Look-ups in named tables: a row name and a column name give one cell, copied from the table.

kigefa
|  | birudet | gukul | visuz |
|---|---|---|---|
| mot | 61 | 66 | 28 |
| sedo | 61 | 98 | 29 |
| teru | 45 | 31 | 29 |
| mun | 42 | 65 | 53 |
| ganirik | 37 | 28 | 42 |
| vin | 44 | 34 | 39 |
| gif | 61 | 71 | 23 |
| zasaker | 38 | 23 | 36 |
| seme | 35 | 57 | 30 |
| lumem | 55 | 30 | 51 |
| tokab | 39 | 18 | 48 |

gukul of teru = 31
birudet of teru = 45
gukul of mun = 65
visuz of seme = 30
gukul of mot = 66
visuz of teru = 29
gukul of zasaker = 23
birudet of mot = 61
visuz of tokab = 48
visuz of ganirik = 42
visuz of gif = 23
gukul of gif = 71

Table nabolu
|  | mozere | vaf |
|---|---|---|
| dalupid | 838 | -557 |
| luk | 920 | -167 |
| nuva | 887 | -469 |
| petagi | 918 | -377 |
| vubu | 336 | -762 |
| nesi | 763 | -626 |
| mobagis | 440 | -759 |
| tidogun | 336 | -762 |
| rorutuz | 672 | -686 |
| rutero | 564 | -730 |
| sot | 920 | -271 |
| som | 839 | -73 |
| mekug | 892 | -73 |

vaf of mobagis: -759
vaf of rorutuz: -686
vaf of tidogun: -762
mozere of rutero: 564
vaf of petagi: -377
vaf of vubu: -762

dom:
,vudifa,falomi,neteko,neb,bom,kida,lam,pep,rizegi,mam
diniv,164,105,181,168,196,149,193,231,234,240
gosibu,173,223,144,198,145,243,184,124,54,134
furamud,99,47,172,111,222,127,92,171,188,106
sud,127,175,165,93,220,205,133,143,180,111
nez,183,132,167,179,121,114,186,231,120,232
dabelum,98,167,237,157,155,128,106,203,83,205

What is the kida of dabelum in dom?
128
What is the pep of sud in dom?
143
What is the lam of diniv in dom?
193
What is the falomi of diniv in dom?
105
What is the kida of gosibu in dom?
243
What is the neteko of dabelum in dom?
237
What is the rizegi of furamud in dom?
188
What is the neb of nez in dom?
179
What is the neb of dabelum in dom?
157
What is the vudifa of nez in dom?
183
What is the bom of sud in dom?
220
What is the neteko of diniv in dom?
181
What is the lam of gosibu in dom?
184

lebu:
cols = dusagu, rigize, sobes, pedig
sosam: [39.09, 66.46, 20.52, 60.68]
tizeko: [73.96, 49.49, 63.46, 48.28]
pum: [23.98, 53.21, 30.33, 53.20]
vok: [63.05, 63.76, 62.23, 65.01]
dos: [51.62, 61.63, 44.68, 78.88]
bamon: [23.08, 28.84, 44.83, 61.93]
pilusal: [49.34, 48.21, 55.28, 30.14]
tikezum: [47.14, 23.28, 84.34, 24.65]
tusi: [45.08, 43.88, 63.24, 24.15]

dusagu of tusi: 45.08
sobes of pum: 30.33
pedig of tusi: 24.15
sobes of tikezum: 84.34
pedig of tizeko: 48.28
dusagu of pilusal: 49.34
sobes of bamon: 44.83
rigize of pum: 53.21
rigize of tusi: 43.88
dusagu of pum: 23.98
sobes of tizeko: 63.46
Which row has the largest dusagu? tizeko

mimamut
         rof  bilene  dol  zus  ribuv  vugora  zet
lod      146     102   90   38    166     145   92
borasev  125     112   85   23    192      83   28
moku     170      84  116   64    171     181  107
puro     134     104   87   51    163     136  102
der      147      99  153  127     51     199  154
muzagu    99     179   86  104     23     163  197
sako      63     172   88  117     53     142  159
bulak    138      89  135   45    189      56    1
vid      100     147  103   96     42     181  169
tetokap   44     190   81  160     65      96  170
bosebo   146      78  107   53    192     165   76
suv      135      78  149  140    120      94   78
memasi   100     112  134  138     55     192  148
pom      204      62  240  186     47     144  138

What is the bilene of sako in mimamut? 172
What is the ribuv of sako in mimamut? 53
What is the ribuv of puro in mimamut? 163
What is the zus of bulak in mimamut? 45
What is the zet of bulak in mimamut? 1
What is the bilene of borasev in mimamut? 112
What is the rof of lod in mimamut? 146
What is the rof of tetokap in mimamut? 44
What is the ribuv of memasi in mimamut? 55
What is the ribuv of borasev in mimamut? 192

Table tola
,zor,fir,feb,ligeme,gel,vur,lela
tet,1231,-1587,4139,1793,3988,-1395,1367
fizave,1831,351,-3207,306,3988,-251,944
dokud,-881,2991,1191,-450,3988,719,695
kag,-1317,1566,2517,1887,3988,577,-125
dab,6850,-2367,-7720,-586,3988,-2475,2192
kazun,2362,-1970,-10,1788,3988,-313,2077
vin,3055,-1262,957,1176,3988,-1229,356
tep,148,1190,27,128,3988,-9,571
novabo,1025,367,-6757,-843,3988,150,1122
taf,1935,-1496,-3433,293,3988,-2571,1492

tep, gel: 3988
vin, zor: 3055
fizave, feb: -3207
tet, vur: -1395
novabo, lela: 1122
kag, zor: -1317
fizave, vur: -251
kazun, zor: 2362
taf, lela: 1492
taf, feb: -3433
novabo, gel: 3988
dab, feb: -7720
dokud, fir: 2991
dokud, gel: 3988
kazun, ligeme: 1788
tet, gel: 3988
fizave, ligeme: 306

dip =
,ner,gep
pazun,355,433
lapu,641,66
bir,595,934

gep of lapu is 66
gep of bir is 934
ner of lapu is 641
ner of pazun is 355
ner of bir is 595
gep of pazun is 433

lor =
         rig  lubodu
viv      191      91
lunati   142      52
dapodis    1      37
fidol     51      65
bered    177      48
diz      106      90
mos       98      78
vonin    207      57
sodub     30     178
pag      209      61
vutaz     35       8
daf       62      19
fanubi    78      79
bab        7      79

rig of lunati = 142
rig of daf = 62
rig of dapodis = 1
lubodu of dapodis = 37
lubodu of daf = 19
lubodu of fidol = 65
Row with the largest lubodu: sodub

Table gufigis
        pusagem   bige    kol    pum  zepesi  zakelag
nov        -817  -8073   -977   -447    2712     9470
ruza      -2009  -6766  -2911  -2368    1170     6538
bur       -3765  -5028  -6527   2181     304     4811
vatofu    -7551  -3750  -4474   6786   -1747     3863

vatofu, zakelag: 3863
vatofu, kol: -4474
ruza, bige: -6766
nov, bige: -8073
bur, pusagem: -3765
bur, pum: 2181
bur, kol: -6527

Table lunav
	tegi	meb	sinup	guzo	sebu	lor	nivuzaz	nubet	tig
bebine	-40	17	-26	-74	23	38	-57	-39	-12
gimezig	-37	-22	-21	-61	-6	-2	-24	-38	-46
kenina	-25	33	-31	-56	20	60	-67	-60	-36

kenina, sebu: 20
kenina, nivuzaz: -67
gimezig, nivuzaz: -24
bebine, lor: 38
bebine, tig: -12
gimezig, guzo: -61
kenina, meb: 33
gimezig, sebu: -6
gimezig, sinup: -21
bebine, nubet: -39
gimezig, tegi: -37
kenina, nubet: -60
bebine, guzo: -74
bebine, tegi: -40
kenina, sinup: -31
kenina, lor: 60
kenina, tig: -36

leseman =
	retufe	bod	velini	forok	zodev	med	lub	tiramen	vub
nomez	84	74	66	36	69	108	142	101	11
pota	195	145	152	7	152	58	187	50	185
gudit	15	78	9	15	110	59	99	73	198

gudit, bod: 78
gudit, retufe: 15
nomez, tiramen: 101
gudit, forok: 15
nomez, velini: 66
pota, bod: 145
pota, lub: 187
Which row has the largest retufe? pota

fenil
|  | nas | botim | noli | las |
|---|---|---|---|---|
| nov | -11 | 73 | 54 | 8 |
| zadibev | 11 | 85 | 16 | 14 |
| zuvod | 57 | 62 | 52 | -23 |
| dakam | 60 | 11 | -51 | 44 |
| dosus | -28 | 46 | 77 | 10 |
| gil | 95 | 13 | -28 | 35 |
| zurudi | 96 | 32 | 59 | -10 |
| pakob | 28 | -10 | 2 | 51 |
| nif | 61 | 50 | -6 | -49 |

dakam, botim: 11
zurudi, noli: 59
dakam, nas: 60
gil, las: 35
zuvod, noli: 52
zuvod, botim: 62
dosus, las: 10
pakob, nas: 28
zadibev, noli: 16
gil, botim: 13
dakam, las: 44
dakam, noli: -51
nif, nas: 61
nif, las: -49
zadibev, las: 14
dosus, nas: -28
dosus, noli: 77
gil, noli: -28

